These are the activations of a small neural network, seen along a few directions. Each row is one input.
In each table, some parts of the input vary, and every possible input appears once, in random order.
A made-up example of a description, with smaller parts first: one of 6 places along a line, together with either a single point or one of 11 places along a line or (one of 2 separate values, together with one of 8 places around a ring).
Shared parts are said once, and a part with two or three values counts as separate values.

Rows:
r1: [-21  43 -37   8  -9   1  -5  43 -28 -14  15 -11 -26   6   5  15  -3   5]
r2: [ -1  18  14  -2  44  10 -14  40 -10   3  16 -11 -24   5  28 -31  18 -12]
r3: [  5  -3  19  -4 -32  13  25 -74   7 -27  -2  -5  30 -35 -23   5 -16  -7]
r4: [-19 -54  19  16 -38 -42  27 -38  57 -16  -7  36  46  28 -31  -2  -9  59]
r5: [ 12   7   4  -2  31   3  -6  42  -1  18  12 -10 -30  18  33 -29  20 -15]
r6: [ -7  11  34   6 -42 -26  23 -64  21 -14   8  -5   6 -31 -23  -2 -18  -3]
r7: [  4  -1  14  17   2 -20  -8 -27  12  34 -11   2 -17 -10  -1 -10   3 -14]
r8: [ -8  32 -47   8 -22  -6   4  46 -18   2  10  -9 -32  19  11  18  -1   2]
r9: [ -8  28 -51  -4   0  41  -2  34 -41 -25   6 -10  -2   1   3  22  -1   3]
r10: [  2   4  18  10 -48 -31  35 -69  29  -2   0  -3   0 -16  -9  -5 -11   1]
r11: [ 31  -7   2 -23  57  50  -6  27 -26  -8   1  -4   8   1  18  -2  11 -19]
r12: [ -5   6  30  13   9 -16 -20 -23   4  23  -3  -1 -10 -24 -14  -6  -4 -18]
r13: [-11  29 -38  -5 -18  13 -11  46 -42 -16  16 -11  -9  -4   2  22 -13   1]
r14: [ -8 -50   7   4  40  -8 -14  73  26   3   1  29  14  59  12 -24  22  43]
r15: [  2   2  16   6  -2 -31 -10 -21  28  44 -21  -1 -18  -1   8  -5  10 -16]
r16: [ 16  -6   7  -8 -14  20  37 -89   3 -32 -12   3  37 -29 -13  14 -18   0]
r17: [ 14  -8   0 -21  46  43 -13  32 -27 -14   6 -12  -6  -3  16 -22  23 -17]
r18: [  1  -3  23   4   6  -1 -23 -26 -12  16  -5   0   6 -31 -10  -8 -10 -16]
r19: [-27 -19 -37  18 -11 -13  -6  80  13  -5   5  31  19  61  -8  28  -5  58]
r20: [ -3  -5  19  -7 -44 -15  21 -71   1 -28   4  -7  17 -37 -21  -8 -18   2]
r21: [-11  34 -45  -3 -26 -17   2  51  -2  12   0 -13 -32  27  19  23   5   0]
r22: [-18 -48  17  30  18 -25 -14   1  42  24 -19  43  34  35 -12  -8   3  47]
r23: [  4   4  27  -4 -59 -44  30 -57  46  11  -7  -6   0  -9  -9   7 -10  -8]
r24: [ 18 -23   2  -9  31  25  -7 -46 -17   0 -21   5  14 -23 -15  10  -2 -17]
r25: [ 10   4  13 -15  34  21 -20  43 -24   0  17 -11  -7  -5  24 -26   8 -17]
r26: [  7  -9  16   3  18  24 -17 -33 -11  10 -13   0  13 -28 -14   0  -1 -21]
r27: [ 11  -1   5 -21  21 -14 -10  50  14  23   3 -15 -36  24  31 -21  29 -20]
r28: [ 10  17 -49 -14   6  42   3  30 -43 -23   2  -5   6   3  -5  45 -10  -1]
Changing only one part turns r7 into r8. The same change can be made to r12. Which row results?
Answer: r1
What is each input in this table made of?
Answer: one of 4 places along a line, together with either a single point or one of 6 places along a line
Which other rows does r26 become when the place on the line of 4 takes its other values? List them by row number.
Answer: r3, r9, r17
A walk changes only the place on the line of 6. It starts at r11 and steps to r17. List the rest of the walk in order.
Answer: r25, r2, r5, r27
Which other rows agree with r23 in the place on the line of 4? List them by row number.
Answer: r3, r4, r6, r10, r16, r20

Rows:
r29: [ -5 -28  21   2 -23 -19  19 -62  28 -11 -13  14  32  -9 -26  -1  -7  23]
r30: [ -1  -5  -7   2  25  -3 -19  41  -5  18  -4   4 -18  17   5   0  11  -1]
r31: [ -2  -9  25   9 -31 -24  16 -58  28   3  -7  11  25 -13 -19   8 -20   8]
r32: [ -1  -3 -17   1  17   3 -21  38 -12  15  -5   2 -10  12  10   0   9   0]
r33: [ -6   6 -19  -3  11  12 -15  34 -11   7  -2  -4  -9  11   1  11   8  -4]
r34: [ -7  19 -22   0   3  13  -4  35 -27 -16  13  -5  -8   4   6   4  -4   5]
r35: [  0   0  19   9 -47 -27  23 -64  27   5  -3  -1   5 -19 -19   0 -13  -3]
r36: [-11  15  -9   2  10  14  -9  39 -11  -6  11  -4  -5  10   8  -2   5   3]
r37: [ -6   3   3   6  24  -2 -13  46  -5   5   9   3 -14  15  12 -12   7   6]
r38: [  9  13 -26 -12   6  19   6  31 -22 -13   7  -8  -9   8  13  11   1  -4]
r39: [ 10  -3  -1  -6  28   4  -5  41   1   8   5   0 -12  21  18  -7  13  -3]
r40: [ 10   0 -10  -7  20  11  -7  38  -6   5   4  -3  -5  16  23  -7  11  -2]
r41: [ -6   1  14   5 -39 -31  24 -71  28  -4 -10  -1   3 -16 -13   2 -10   0]
r42: [ -4  10 -31  -6   4  14  -8  28 -27  -1   1  -6 -11   7  -1  16  -1  -2]
r43: [ 10  -4  25   9   7  13  12 -78   4  -2 -12   4  19 -33 -13  -6 -10 -12]
r44: [ -6   5  -6   5  16   5 -15  43 -12   2   9   1  -7  10  17 -12   6   7]
r45: [ -3 -28  23   7 -33 -18  15 -54  27  -8  -5  13  27 -10 -26   1 -14  11]
r46: [  7   9 -14 -10  15  18  -2  34  -5  -3   6  -7  -5  13  15   5  11  -6]
r47: [  9  -1  31 -14 -13  -3   3 -62  -2  -5  -3 -15   3 -44 -12 -13  -6 -26]
What is each input in this table made of?
Answer: either one of 2 separate values or one of 5 places along a line or (one of 3 separate values, together with one of 4 places along a line)
Which other rows does r37 become when the choice among 3 separate values takes its other values? List them by row number.
Answer: r30, r39

Rows:
r48: [ -2  23  -3   1 -41  -8  20 -48  -2 -12   2 -12  -2 -27 -12  13 -16  -9]
r49: [  2  -4   9   3 -10   4   9 -54   1  -8  -9   2  16 -24 -16   5 -11  -3]
r50: [-20 -30   9  19 -40 -47  14 -10  49   5  -6  27  23  30 -22   9  -9  43]
r51: [  3   4   2  -6 -29  -2  14 -50  -3 -13  -4  -8   7 -27 -17  11 -12  -9]
r52: [  7  -2   5  -3  36   4 -19  44   0  23   1  -2 -19  16  21 -16  18 -12]
r53: [  3  18 -29 -13   6  21  -7  34 -31 -10   6 -14 -14  -1   9  11   3 -10]
r54: [-20 -16 -23  13  -5 -24  -8  74  20   8   4  21   1  56   3   9   6  41]
r55: [  7 -16  35   3   2 -20   3 -40  28  19 -10   4   2  -9  -3 -17   3  -9]
r56: [  8   2  -7  -8  33  27  -8  36 -18  -5   6  -2  -1   9  17  -7   9  -4]
r57: [  8 -12  23  -1  -1   4  13 -47  11  -8  -5   4  20 -16  -7  -8  -5  -1]
r58: [  2 -14  32   3  -3 -13   1 -42  16   6  -5   4   9 -17  -9 -16  -3  -4]
r59: [  3  10 -21  -3  25  27 -12  29 -28  -4   2  -4  -6   2   8   6   4  -5]
r60: [  1   1   2  -3  32  11 -20  41 -12   9   6  -3 -11   8  15 -15  12  -7]
r61: [ -2  37 -34  -6  -5  15   0  35 -31 -10  12 -18 -24  -1  12  14   0 -11]
Changing only one part turns r58 into r60. The same change can be made to r51. Which row results?
Answer: r53
What is each input in this table made of?
Answer: one of 2 separate values, together with either a single point or one of 6 places along a line

Rows:
r62: [-22 -24   5  21 -15 -53 -13  38  41  31  -4  22  -6  42  -7  -1   5  32]
r63: [ -2  12 -17   0  33  31 -25  52 -36  -2  10  -3  -7   2   9   1   3  -6]
r64: [ -8 -32   4   8   6 -10   8  35  32  -5   2  27  27  45   3  -4   4  42]
r65: [ -1 -11  22   1 -33 -11  15 -79  21  -6 -14   2  22 -30 -29   7 -11  -3]
r66: [  0  34 -40 -10  -9  14   6  48 -24 -13  14 -16 -23  13  12  23   1  -6]
r67: [  2  11  38   7 -25 -12  23 -75  20  -7   2  -6   9 -34  -6 -17 -12 -11]
r68: [  4 -13  11   8 -26 -10  18 -91  11  -3 -20   9  22 -30 -30  15 -18   0]
r69: [  7   7  -7 -10  55  27 -24  47 -28   5   3  -9 -21   5  21 -13  19 -16]
r70: [ 17   9 -11 -13  39  24 -18  50 -18  20   0 -12 -22  11  33 -11  19 -24]
r71: [ -7  20 -38  -7   3  18 -10  47 -36 -13  10 -11 -14   6  12   8   2   2]
r72: [ 10 -12  33  -6 -28 -17  19 -72  17  -6  -3  -3  14 -31 -17  -8 -13  -9]
What is each input in this table made of?
Answer: either one of 2 separate values or one of 4 places along a line or one of 5 places along a line
List by row number the other inputs of the same sort as r64.
Answer: r62

Rows:
r73: [  4  14 -16  -6  42  37  -9  81 -22 -11  20  -6  -9  26  33 -12  16   3]
r74: [  9  22 -19 -18  21  21  -4  88 -15  -3  23 -15 -23  29  38  -6  16  -9]
r75: [-15  10 -17   7 -34 -22  16 -19  14  -7  -3  -1  -3   6 -10  17  -5  16]
r76: [  2  25 -15  -6  33  27  -9  83 -20  -7  22  -7 -15  26  36 -10  12   0]
r77: [  3   0  -7   4 -14  16  12 -32 -15 -17   2   2  16 -18 -11  11 -18   5]
r78: [  3  10  15   2 -15 -17   7 -42   2   9  -4 -14 -15 -22   4 -14   1 -21]
r79: [  8 -12  27   2 -11 -29  10 -23  36  25  -7   3  -3   4  -4  -6   2  -5]
r80: [  6   8  17  -5   3  22   2 -50 -15 -16   1 -11   6 -40 -14  -2  -6 -21]
r81: [ -9   4  -8  15 -24  -7  15 -17  15  -9  -7  13  13   7 -14  19 -12  16]
r82: [ 14   3  21  -6 -15  -6   8 -38   6  12  -3 -14  -4 -21   3  -7   0 -28]
r83: [ -3   4 -35   3  47  28 -39  81 -36  15   1   0 -20  21  12   9  15  -2]
r84: [-15 -34  16  16 -13 -24  -2   0  31   3   2  24  26  18 -16  -7  -6  30]
r85: [  9   2 -18 -17  50  39  -8  77 -23 -17  13  -3  -3  29  35 -14  19   6]
r86: [ -3  -5  21   9 -10 -40   9 -27  32  23  -7   3 -14   4  -3 -14   2   2]
r87: [ -6  16 -34   4  38  19 -39  84 -34  19   3  -1 -26  21  15  10  11  -5]
r88: [-10  19 -44  -1  26   3 -34  84 -34  20   3  -9 -44  22  18   7  16  -7]
r89: [-17 -22  16  16 -22 -34  -3   2  34   7   2  22  19  18 -13  -4  -9  27]
r90: [  2  12 -38  -9  26  13 -33  88 -29  23   3  -9 -32  24  17  15  16 -14]
r91: [  2  -7 -37  -8  55  30 -38  78 -37   9  -6   2 -13  24  13   7  18   0]
r92: [ -4 -19 -11   3  -8   5  16 -23  11 -19 -15  18  26   9 -16  16  -5  22]
r93: [  4  20  17  -5  -6  13   2 -46 -13 -12   1 -13   0 -39 -11   1 -10 -24]
r94: [  2 -20  31  13  10 -14   5 -30  29  18  -8  14  11   1  -8 -13   1   6]
r95: [-11 -45  18   3  -5 -20  -1  -1  29  -3  -9  26  31  20 -15  -8   1  37]
r96: [  7   7  25   6  -3  -1   3 -42   2   9  -4  -5   3 -23   2 -11  -5 -20]
r97: [-10 -24  17   2 -34 -37   3   8  38  10  -1  12  10  20 -12   0  -1  23]
r98: [ -3  19 -15  -1 -33 -11  13 -28 -12 -13   3  -9  -6 -18  -8   8 -10   0]
r99: [ 13 -16  22  -5  14  11   4 -49  -3  -1 -12  -1  16 -21   0 -15   2 -14]
r100: [ -2  23   6 -10 -19  -6   8 -42 -12 -12   2 -23 -16 -43  -8  -1  -4 -24]
r101: [  8   8 -10  -7 -34   1  17 -25  -8 -10   4  -8   2 -15  -6  17 -17  -7]
r102: [  9  -5  25   6   5   9   2 -46  -1   5  -5  -3   9 -24  -1 -13  -1 -17]
r103: [ 10  -3  14 -16  12  24   3 -53 -17 -22  -7  -9  13 -37 -13  -3  -3 -18]
r104: [-21 -18   6  12 -33 -50   1   3  34   7   2  11   1  20 -11  -7  -3  26]
r105: [ 11  16  13 -17 -17   7   7 -43  -9  -8   2 -21  -7 -37 -10   5  -5 -32]
r106: [  0  -9  31  14   2 -23   5 -27  32  22  -7  12   5   2  -5 -11  -3   3]
r107: [  8  -7  -9  -7  -5  17  11 -35 -17 -24  -5   5  25 -18 -12   8  -9   8]
r108: [ -9  -6  -8  10 -14   4  12 -23  11 -12  -4  11  22   3 -16  19  -7  21]
r109: [  1  12  -6   5 -22   6  11 -29 -12 -13   3   0  10 -18  -7  13 -21   2]
r110: [ -2   1 -11   3 -36 -12  20 -13  20  -5  -6   4   6   9 -13  23  -7   8]
r111: [  6 -32  28   2  18 -12   6 -34  27  12 -15  16  18   4  -7 -15   3   9]
r112: [ -2  29 -25 -10  22  11  -5  83 -20  -6  22 -15 -34  28  39 -13  17  -2]
Changing only one part turns r82 into r96. The same change can be made to r90. Which row results?
Answer: r87
Changing only one part turns r110 into r75. The same change can be made to r74. Which row results?
Answer: r112
What is each input in this table made of?
Answer: one of 5 places along a line, together with either one of 2 separate values or one of 6 places around a ring
A walk changes only the place on the ring of 6. It starts at r86 and steps to r78. List the rest of the walk in order.
Answer: r100, r98, r75, r104
Which other rows does r88 become when the choice among 2 separate values takes its other values? List them by row number.
Answer: r112
Which other rows does r84 become when the place on the line of 5 takes its other values? List them by row number.
Answer: r89, r95, r97, r104
